These are the activations of a small neural network, seen along a few directions. Each row is one input.
Each table varies a few parts of the input and shows all the possible inputs, shuffled.
A made-up example of a description, with smaller parts first: values(3) and (point or line(11) or (line(4) and ring(8))).
Shared parts are said once, and a part with two or three values counts as separate values.

Other details of the inputs shift rows strongly along two fixed directions, in all tables alike. That doesn't count.

Table:
x1: [ 1.38  0.07  3.07  1.94  1.11 -1.50 -1.20  0.20 -0.16 -0.44  1.18]
x2: [-4.05  4.45 -2.73 -2.49 -0.97  4.06  4.29 -0.96 -1.31  2.70 -5.91]
x3: [ 3.42 -3.49  2.54  2.03  1.12 -3.81 -2.47 -0.28 -0.13 -3.31  6.05]
x4: [-0.56 -3.87 -8.38  5.11  6.50  1.61  5.42  2.55  6.98  3.38 -6.02]
x5: [ 1.53 -2.86  0.29  3.65  3.78 -3.40 -1.68  0.29  2.54 -0.81  1.17]
x6: [-3.43  2.07 -5.18 -1.85  0.76  3.53  3.88 -0.14  1.94  4.65 -7.56]
x7: [ 4.14 -2.64  3.45  2.35  0.22 -2.39 -3.74  0.88  0.60 -3.01  6.06]
x8: [ 1.58 -2.04 -2.14  4.57  3.66 -0.95 -1.08  0.76  4.87  1.03 -0.60]
x9: [ 0.10  4.84  6.46 -2.61 -4.15  2.29  2.27 -1.53 -7.03 -0.43  3.44]
x10: [-0.87 -1.09 -4.26 -1.45  0.61  1.59  0.98  1.03  1.50  1.49 -2.96]
x11: [-3.49  5.30  2.02 -3.63 -3.41  1.95  2.14 -1.31 -3.74  0.75 -1.79]
x12: [ 0.01 -0.34 -0.35 -3.06 -1.55  0.21 -0.51  0.32 -0.85  0.01  0.00]
x13: [-1.11  5.10  3.97 -0.94 -1.89  2.21  2.65 -1.94 -4.44  1.62  0.00]
x14: [-1.76  3.41  2.06 -3.97 -4.27  1.31  1.65 -0.16 -4.06 -0.85  0.65]
x15: [-1.70  3.82  3.44 -4.47 -4.91  1.32  0.89 -0.26 -5.59 -1.46  1.86]
x16: [ 1.71 -3.16  1.34 -0.89  0.43 -4.08 -6.91 -0.60  0.87 -2.80  3.86]
x17: [-0.51  4.04  5.47 -1.18 -1.73 -0.08  1.45 -2.20 -5.27  0.04  1.66]
x18: [ 2.09 -3.89  1.33  3.36  0.43 -2.55 -4.33 -0.53  2.52 -0.94  1.56]
x19: [ 2.75 -3.75 -0.35  3.47  2.72 -1.52 -0.82  2.04  3.08 -1.08  1.65]
x20: [ 0.92 -1.49  0.49 -0.91  0.21 -2.82 -4.94 -0.67  0.47 -2.14  2.62]
x21: [ 2.25 -3.26  0.44 -0.63 -0.55 -3.42 -4.65  0.27  0.34 -4.02  4.76]
x22: [ 0.96 -4.68 -4.81  4.16  1.79  1.39  1.19  1.34  5.37  1.69 -3.23]
x23: [-3.46  2.29 -3.49 -0.63  0.01  1.85  2.17  0.04  1.02  1.78 -4.23]
x24: [-1.91  1.18 -4.72 -1.91  0.08  3.20  3.34  0.87  0.48  2.14 -4.22]
Each input here is: values(2) and (point or ring(5) or line(6)).
Q: Changing only the values(2) part turns x5 into x4. The same change can be made to x18. Which row results?
A: x22
Q: A walk changes only the ring(5) part. It starts at x4 and steps to x3. List the rest of the walk in order.
A: x9, x7, x19

Table:
x25: [-0.64  2.73  1.79 -2.57 -1.51  4.63  5.51  0.07 -3.50  2.61 -2.66]
x26: [-1.71  3.11  0.58 -0.30  1.23  2.81  2.92 -0.71 -0.40  3.82 -5.42]
x27: [ 4.08 -3.29  4.14  1.09 -0.35 -4.36 -5.11  0.11 -1.50 -6.33  8.98]
x28: [ 3.66 -6.99  0.48  5.80  2.76 -5.29 -7.82  0.44  5.20 -2.58  3.82]
x29: [ 0.59 -4.54 -8.74  7.36  7.61 -1.69 -0.78  1.10  9.62  0.77 -3.49]
x30: [-1.64  1.44 -5.72  2.77  5.01  1.67  4.23  0.77  4.01  4.97 -6.52]
x31: [-3.02  4.98 -2.28 -6.23 -3.95  4.30  0.67 -2.29 -2.90  2.00 -2.43]
x32: [-1.34 -0.79 -7.08  3.02  1.82  3.13  7.06  1.38  4.70  3.31 -4.93]
x33: [-2.28  3.88  2.20 -6.12 -5.10  1.55 -0.19  2.06 -3.95 -1.61 -0.28]
x34: [-0.77  0.15  5.52 -5.58 -4.08 -4.27 -4.19 -2.43 -6.07 -3.90  3.75]
x35: [-0.30  3.65  8.81 -1.39 -4.56 -2.12 -2.64 -2.47 -5.36 -2.34  5.37]
x36: [ 4.91 -8.40 -0.85  4.79  1.93 -4.30 -5.50  1.53  4.58 -3.35  4.90]
x37: [-1.53  4.06  1.15 -2.65 -0.83  3.96  5.85  0.43 -4.43  2.64 -1.08]
Q: What is each input in this table made of?
A: values(3) or (values(2) and ring(5))
Q: Which of the alternatives is x31?
A: values(3)
Q: Change only the values(2) part in x28. List by row number the other rows that result.
A: x36
Q: Which other rows belong to the same alternative as x31? List them by row number.
A: x33, x34

Table:
x38: [ 2.07 -6.33 -5.02  3.77  4.00 -6.73 -5.30  2.28  6.53 -4.38  3.79]
x39: [ 3.44 -8.91 -3.16  2.15  3.85 -5.23 -7.82  1.06  7.04 -1.99  1.65]
x40: [ 1.22 -4.49 -9.03  7.05  7.85  1.01  0.50  1.88  9.37  3.72 -5.06]
x41: [-0.83  3.49  4.09 -0.46 -2.45 -0.26  1.18 -2.11 -3.05  0.11  0.58]
x42: [ 1.98  1.94  8.00 -2.75 -2.45  0.19  0.96  0.12 -6.18 -3.67  4.02]
x43: [-0.55  4.24  4.76 -0.28 -1.57  1.16  0.68 -1.75 -3.86  0.36  0.48]
x44: [-1.45  0.79 -2.14  1.32 -0.51  4.64  7.90  1.16 -2.48  3.02 -4.05]
x45: [ 2.78 -4.33  3.48 -0.61  1.41 -8.20 -9.00 -0.27 -0.32 -5.88  8.12]
x46: [-1.88  1.42  2.73 -3.43 -2.93  0.60 -1.03 -0.61 -2.79  0.33 -2.06]
x47: [-2.11  3.07  4.78 -0.39 -2.08  0.26  1.18 -2.15 -2.82 -0.41  1.06]
x48: [-1.14  1.67  0.40 -2.01 -4.69  2.83  0.39  0.23 -1.49 -0.51  0.12]
x49: [-0.07  3.46  0.66 -4.21 -1.86  1.92  1.09 -1.88 -4.11  0.31  1.86]
x50: [ 6.03 -5.66  6.12  1.57  0.39 -6.24 -5.78  1.70  0.56 -3.76  9.53]
x51: [-0.15  3.78  4.47  0.01 -1.71 -0.19  0.55 -1.95 -3.58  0.49  0.67]
x52: [-1.71  3.25  2.08 -4.78 -0.69  0.15  0.78 -1.09 -4.65  0.20  0.08]
x53: [-3.03  3.27 -5.10 -1.22 -0.55  4.33  5.19  0.84  0.70  2.02 -2.74]
x54: [-2.97 -0.47 -6.34  0.87  0.00  2.38  3.13  1.88  3.76  2.06 -6.88]
x55: [-1.34  0.88 -4.17 -1.86 -1.01  4.85  2.91 -0.75  1.06  3.81 -5.45]
x56: [-0.30 -1.08 -6.61  5.25  5.00  2.52  2.50  1.41  6.30  4.18 -5.73]
Q: What is each input in this table made of?
A: values(3) or line(6) or (values(2) and ring(5))
Q: A walk changes only the line(6) part. It starts at x40 and steps to x56. List the rest of the walk in order.
A: x43, x51, x41, x47
